A small network was shown many inputs. Here are its activations along a few directions, one row for each input.
In each table, some parts of the input vary, and every possible input appears once, in random order.
A made-up example of a description, with smaller parts first: one of 3 separate values, together with either a single point or one of 9 places along a line or (one of 6 places along a line, together with one of 8 places around a ring).
Shared parts are said once, and a part with two or three values counts as separate values.
In the rows, 128 means zero.

Other details of the inputs shift rows strongly along three fixed directions, in all tables alike. That doesn't count.

A family of inputs:
r1: [140 127 147 202 172  93 130 107 123  89 159]
r2: [ 60  78 115 102 100 120 147  85 148 113 171]
r3: [ 90 112 118 129 115 140 112 107 146  91 185]
r4: [187 133 145 148 153 119 157 132 119 159  77]
r5: [136 185 153  85 119  57 141  94 135 112  87]
r6: [176 114 142 167 164 130 134 152 107 160 103]
r7: [ 57  76 115 109 103 119 117 120 134  95 186]
r8: [190 139 136 168 168 152 136 140 132 146 110]
r9: [ 96 124 146 120 151  87 144  87 114  80 150]
r10: [172 126 148 165 153 112 154 114 115 148  99]
r11: [104 154 122  77  93 134  86 129 138 114 141]
r12: [117 152 136  82 110  88 112 130 121 114 120]
r13: [147 155 132  62  95 119 114 145 118 164  67]
r14: [166 174 164 198 185  83 146  83 143  85 144]
r15: [132  77 125 144 131 154 146 128 121 162 125]
r16: [112  70  95 109 102 212 102 168 137 149 156]
r17: [111 180 137 135 138  86 146  79 150 101 140]
r18: [187 145 144 188 162 129 157 140 113 151  91]
r19: [137 124 112  87 111 153 100 164 120 156 111]
r20: [134 215 139  50 104  87 102 117 147 103 102]
r21: [171 150 136 135 137 153 101 154 122 150 104]
r22: [130 112 119 127 106 161 117 171 118 148 107]
r23: [ 93  88 131 197 133 128 138 118 129  96 172]
r24: [114 104  96  68  89 199  98 160 140 161 135]
r25: [ 98  84 122 139 130 124 135 117 122 115 170]
r26: [ 94 105 132 173 135 120 145 109 138 108 158]
r27: [106 195 124  63  87 104 102 124 136 118 108]
r28: [130 184 145 123 135  86 123  83 145  89 146]
r29: [ 94  39  93 132 109 204  95 172 119 153 169]
r30: [122 185 123  46  99 115 114 113 152 117 120]
r31: [122 169 136  66 118  80 134 103 129 131 116]
r32: [ 95 135 128 118 119 120 110 108 152  87 165]
r33: [133 138 111  98  95 169  96 180 123 150 100]
r34: [137  87 128 154 135 143 117 157 105 139 135]
r35: [147  74 111 166 155 173 139 149 124 154 145]
r36: [129  70 118 141 133 159 123 163 113 152 135]
r37: [172 133 142 178 161 143 115 146 128 123 122]
r38: [ 87  78 113 120 125 133 143 118 133 122 169]
r39: [136 161 143 147 149 106 128  90 142 104 148]
r40: [170 101 133 154 149 141 159 134 121 166  96]
r41: [ 77 117 110 136 112 136 128 105 144 102 175]
r42: [128 138 142 133 154  82 155  91 131 120 139]
r43: [138 194 147  79 130  58 138  92 125 122 106]
r44: [149 131 132 184 151 147 127 142 125 140 120]
r45: [187 188 136 102 141 106 123 134 115 150  83]
r46: [ 61 133 110  95  91 127 112 114 150 101 162]
r47: [128  84 114 159 114 178 119 170 112 155 125]
r48: [ 88 151 118 109 104 115 127 104 146  97 154]
r49: [184 124 130 164 170 145 141 143 119 163 110]
r50: [ 64 130  97  60  70 149 102 140 148 116 145]
r51: [156 171 121  56 108 124 102 160 123 151  81]
r52: [153 141 161 185 179  65 183  69 138 106 123]
r53: [104 123 139 124 122  87 150  86 140 102 141]
r54: [156 145 149 197 185  81 150  90 128  96 150]
r55: [176 128 128 196 169 161 150 141 126 161 108]
r56: [188 197 149 114 134 117 100 150 124 131  82]
r57: [ 93 114 127 113 131  95 149  93 138 108 163]
r58: [108  98 107  54  67 166  97 165 115 169 100]
r59: [105 114  94  84  74 189  87 181 120 155 121]
r60: [153 116 108 102 128 162 125 160 124 163 112]
r61: [ 92 122 124 123 129 102 120 108 142  89 167]
r62: [ 64 107 122 129 102 124 129 110 140 106 166]
r63: [158 109 142 177 165 158 152 144 101 136 100]
r64: [ 82 114 126 142 117 114 150 101 142  98 165]
r65: [193 135 139 174 174 132 138 146 114 148 107]
r66: [149 137 131  89  99 127 112 150 111 156  80]
r67: [ 72 118 110  81  94 146 106 105 153 109 178]
r68: [ 96  69 111 159 140 147 135 119 137 111 187]
r69: [159 178 136  93 110 119 124 158 121 149  67]
r70: [144 213 140  62 127  68 127  95 136 122 102]
r71: [ 90 121 137 123 128  88 126 100 129 103 161]
r72: [133  85 115 160 130 180 145 153 121 171 124]
r73: [173 135 130 141 140 139 105 162 106 150 104]
r74: [121  84 145 200 150 111 143 107 122 105 152]
r75: [ 80 105 121  98 128 129 121 108 121  85 163]
r76: [135  76 115 141 133 160 129 151 107 159 138]
r77: [169  84 129 172 160 155 141 160 105 163 120]
r78: [105 150 129  56  90  96 132  98 135 132 111]
r79: [118 109 138 206 156 117 162  97 130 110 158]
r80: [ 44  98 108  95  79 133 127 117 148 100 170]
r81: [130 138 142 135 152  81 153  99 130 110 139]
r82: [122 145 145 165 141 106 110 105 139  80 164]
r83: [102 148 140  52 104  99 133  98 119 104 101]
r84: [151 140 126  79 117 125 116 163 113 156  89]
r85: [141 136 158 171 160  73 157  90 133 103 120]
r86: [ 91 136 133 138 127  95 158  91 147  95 153]
r87: [125 110 116 156 127 162 118 157 130 130 131]
r88: [197 142 146 180 178 121 127 153 112 140  98]
r89: [140 187 150  84 116  60 146  87 131 114  92]
r90: [168 187 139 109 126 113 144 132 120 160  71]
r91: [132 104 117 136 115 178  88 162 121 135 142]
r92: [139 114 119 135 137 185 124 160 108 137 105]
r93: [122  75 110 160 130 177 153 150 129 155 135]
r94: [138 165 151 197 161  88 136 103 132  87 139]
r95: [160 153 120 130 127 154 127 157 126 152  96]
r96: [154 116 134 142 152 177 116 147 110 125 119]
r97: [157 178 129  85 113 126 144 140 127 167  71]
r98: [194 172 141 178 173 125 157 130 130 149  87]
r99: [150 155 134  64  91 118 110 155 117 153  67]
r100: [ 99 159 123  66  93 125  93 123 146 109 140]
r101: [131  84  99 151 123 200 129 169 129 160 131]
r102: [ 89  83 126 185 136 132 148 118 140 104 167]
r103: [116  88 103 147 118 186 117 167 131 143 135]
r104: [156 174 138 113 117 118 124 147 117 151  76]
r105: [105 118 132 165 143 111 168  94 145 110 152]
r106: [147 118 133 110 114 132 125 150 118 150  89]
r107: [ 64  92 109 108 100 128 100 124 138  90 186]
r108: [101 176 124 100 118  95 143  93 156  99 135]
r109: [138 145 114  67  97 148  87 166 114 157 101]
r110: [150 114 122 193 155 166 140 137 125 151 130]
r111: [146 138 146 193 182  88 150  84 130 106 155]
r112: [ 78  63 121 161 127 128 120 119 120 103 189]
r113: [101  56 108 111  95 178 118 155 121 160 131]
r114: [149 144 129  84 113 124 106 157 105 159  92]
Each input here is: one of 6 places around a ring, together with either a single point or (one of 2 separate values, together with one of 9 places around a ring).
- Changing only the place on the ring of 6 turns r25 into r3. The same change can be made to r6. Which row results? => r100
- Changing only the place on the ring of 6 turns r4 into r68. The same change can be made to r78. Which row results? => r111
- Start at r93 and move only the place on the ring of 9, one step at a time. The first step leads to r86. Which rows follow, in order? => r64, r18, r79, r90, r72, r97, r105
- Change only the choice among 2 separate values in r44. List by row number the other rows that result. => r17

A family of inputs:
r115: [150 202 152 121 121  75 125 113 151 102 105]
r116: [ 94 122 135 150 132 105 131  70 146 109 179]
r117: [103  92 132 142 137 112 144  83 145  84 164]
r118: [182 150 151 183 154 145 121 131 118 139 107]
r119: [142 118 121  91  86 156 133 172 116 160  85]
r120: [126 196 139 115 141  68 146 120 133 120  95]
r121: [102 104 124 134 145 101 151  81 147 100 173]
r122: [151 181 157 109 132  31 113 120 118 112 107]
r123: [134  69 112 183 152 186 127 154 121 113 159]
r124: [ 81 111 118  50  82 135 131 120 132 101 143]
r125: [ 63 124 100  48 105 137 119 134 134 115 145]
r126: [145 119 104  89  96 148 126 163 130 183  94]
r127: [ 96 114 128 154 127  95 139  92 162 109 174]
r128: [116  67 121 183 145 171 149 130 105 155 155]
r129: [ 85 117 148 153 132 118 118  81 148  95 158]
r130: [ 88 114 105  52  93 137 112 116 154 125 160]
r131: [ 88 125  99  56  92 147 106 131 150 119 170]
r132: [176 133 156 176 152 135 153 124  98 143  94]
r133: [176 149 140 186 156 146 126 138 105 131 105]
r134: [119  57 128 193 138 172 122 151 145 139 141]
r135: [136  63 121 180 147 190 120 150 134 122 164]
r136: [157 105 121  72 120 138  87 179  97 157 109]
r137: [125  46 128 186 145 154 100 148  90 145 168]
r138: [ 94 121 114 144 150 117 139 104 140  86 186]
r139: [ 74 113 133 160 127 101 144 108 139  79 155]
r140: [148 127 128  74 116 166 101 161 137 152  85]
r141: [123 142 113  91 117 163 115 162 103 172  92]
r142: [182 133 151 176 153 128 140 112 112 146  91]
r143: [151 184 152 112 119  59 144  95 145 110  87]
r144: [146 139 104  95  96 160 108 178 136 173 113]
r145: [172 137 148 166 178 132 147 143 110 121  90]
r146: [ 90 110 130 132 147 100 161  87 136  93 173]
r147: [148 146 111  94 103 173 100 159 119 176 115]
r148: [127 137 122  89 102 168 110 163 100 154  81]
r149: [ 73 125  99  79  67 140 105 146 143 103 148]
r150: [175 157 128 186 163 117 145 151 123 145 110]
r151: [145 188 143 104 130  76 140  82 128 134 103]
r152: [140 223 139 110 137  75 130  96 123 113 112]
r153: [171 133 139 176 158 115 165 143 116 159  99]
- What is each input in this table made of? => one of 3 separate values, together with either a single point or (one of 2 separate values, together with one of 6 places around a ring)
- Changing only the choice among 3 separate values turns r119 into r124. The same change can be made to r115. Which row results? => r135
- Change only the choice among 3 separate values in r122. List by row number the other rows that result. => r136, r137
- Start at r116 and move only the place on the ring of 6, one step at a time. The first step leads to r147. Which rows follow, in order? => r152, r141, r128, r151
- Change only the choice among 2 separate values in r139. List by row number the other rows that result. => r120
- Change only the choice among 2 separate values in r135. List by row number the other rows that result. => r131

A family of inputs:
r154: [177 144 132 140 138 138 113 139 157 130 136]
r155: [113 118 145 229 171 110 161 127 123  89 160]
r156: [145 188 129  91 105  53 146 118 142 163  75]
r157: [142 111 113 184 110 151 108 163 140 152 155]
r158: [ 63  78 105 117 106 173 124 159 134  91 164]
r159: [ 98  65 135 191 126 114 152 129 137 137 134]
r160: [211 123 165 164 170  85  79 156  88 131 123]
r161: [130  69 135 160 130 139 142 151 137 145  96]
r162: [115 130 150  83  99 108 128 109 127 129  73]
r163: [145  59 107 152 112 225  91 156 132 155 166]
r164: [142 100 151 192 173 115 184 104 145 135 170]
r165: [158 184 135  85 138 138  97 123 131 116  91]
r166: [153 103 101 144 153 190 106 168 147 152 143]
r167: [ 62 136 109 171 129  94 119 101 160  85 203]
r168: [179 169 130 120 158 143 143 158 129 164 109]
r169: [157 124 111  52 102 157 144 160 136 170 100]
r170: [154  80 129 124 112 186 143 198 112 166  81]
r171: [157 140 151 158 124 133 105 158 142 109 110]
r172: [192 176 125 185 180 108 129 134 139 105  98]
r173: [188 180 152 134 138 121 113 141 154 153 120]
r174: [156 161 130  51  97 138 138 128 115 183  87]
r175: [130  93 156 198 133 160 106 127 128  96 145]
r176: [186  97  97 104 109 157 134 178 127 186  51]
r177: [197  88 160 153 180  62 120 137  82 161  93]
r178: [125  95 159 226 156 102 182 123 123 112 144]
r179: [163 168  99  71 123 132 135 163 123 144  64]
r180: [ 87  31 112 112 106 172 130 108 136 132 147]
r181: [146  85  98 124 137 217 125 159 109 157 140]
r182: [150 197 160 159 162  70 159 130 119 125  80]
r183: [ 60 124 147 136 139 103 143  77 130  66 153]
r184: [ 86 109  84  48  84 200  74 142 142 138 158]
r185: [119 188 106 108 102 120  94 125 124 135 116]
r186: [167 189 114 109 142 101 146 134 129  98  93]
r187: [ 80 191 118 116 119  59 150  94 145  82 168]
r188: [108 154 100  95 108 124 136 154 126 161 116]
r189: [125 154 141 169 173 109 153  74 126 102 170]
r190: [165 160 160 192 131 107 117 151 134 121 110]
r191: [ 73 148 138  62  63 103 138 107 117 116 118]
r192: [106  84 133 176 147 175 135 134 109  96 147]
r193: [ 46 122 137  94  73  76 132  73 139 106 135]
r194: [106 128  80  19  85 182 111 169 142 142 136]
r195: [ 94 142 150  63  84 112 139 108 122 101 105]
r196: [148 152 156 183 150 112 117  78 144 112 167]
r197: [ 73  97 141 115 161  43 118  87 102  70 194]
r198: [ 74 153 132 139 149  91 121  80 178  82 206]
r199: [152 144 107 163 135 153 137 145  95 153 115]
r200: [ 76 130 110  75  89 155  83 162 149 100 130]
r201: [156 125 149 156 163  91 162 101 154 161 123]
r202: [ 85  65 107  86  94 171 143 108 132 131 175]
r203: [136 128 106  48 104 196 110 160 109 139 102]
r204: [155 178 133 115 114  83 164 135 125 156  96]
r205: [128 125 131  90  93 163  89 124 140 107 138]
r206: [141 198 132  99 136 118  99 104 137 137 119]
r207: [170 145 134 105 157 158 136 135 108 146  75]
r208: [119 110 125 180 125 115 166  99 109 133 148]
r209: [148 179 144 139 135 123 135 137  97 127  88]
r210: [ 86 174 134  95 139  85 143  59 139 110 156]
r211: [144  70 106 168 174 186 151 156 133 158 147]
r212: [ 87  54  90 112 124 206 127 131 123 147 171]
r213: [146 116 121 181 131 124 120 125 153  85 155]
r214: [ 64 129 119  70 100 126 126 139 140  99 123]
r215: [137  52 139 120 142 104 120 148  79 134 153]
r216: [192 159 136 140 149  91 175 125 127 121  80]
r217: [ 65 165 130  79 133  77 150  78 165 101 177]
r218: [ 49  84 118 128 105 173  87 124 138  80 172]
r219: [196 149 147 114 171  91  69 169  82 144 100]
r220: [137  29 113 149 161 161  98 185  68 137 171]
r221: [ 71 178 123  79  84 103  93 141 148  99 130]
r222: [ 88 174 123 120  76  85 100  82 143  90 167]
r223: [ 97 131 112  36  90  94 135  99 170 131 125]
r224: [138 127 153 196 122 138 107 128 120 119 134]
r225: [131  32 116 134 121 216 145 151 110 152 136]
r226: [192 127 131 108 137 140 139 124 123 187  68]
r227: [171 145 143 121 140 111 142 100 127 183  83]
r228: [120 172 140 110 120 118 133 130 103 141  82]
r229: [129 160 126 117 103  74 142  89 124 152  91]
r230: [114 137 155 234 171 110 124  96 124  88 153]
r231: [111 105 113 211 158 135 156 108 106 136 154]
- What is each input in this table made of? => one of 6 places along a line, together with either a single point or (one of 2 separate values, together with one of 6 places around a ring)
- Changing only the place on the line of 6 turns r229 into r199. The same change can be made to r201. Which row results? => r168
- Changing only the place on the line of 6 turns r172 into r176. The same change can be made to r166. Which row results? => r223
- Change only the place on the line of 6 in r181. List by row number the other rows that result. => r163, r184, r202, r212, r226
- List by row number the other rows that have the place on the line of 6 in common with r160. => r154, r157, r163, r171, r173, r175, r190, r196, r205, r213, r222, r224
- Change only the choice among 2 separate values in r162. List by row number the other rows that result. => r161
- Start at r204 and move only the place on the ring of 6, one step at a time. The first step leads to r164. Which rows follow, in order? => r169, r216, r170, r178
- Change only the place on the ring of 6 in r231. List by row number the other rows that result. => r183, r207, r210, r212, r228
- Change only the place on the line of 6 in r220. List by row number the other rows that result. => r160, r177, r197, r215, r219
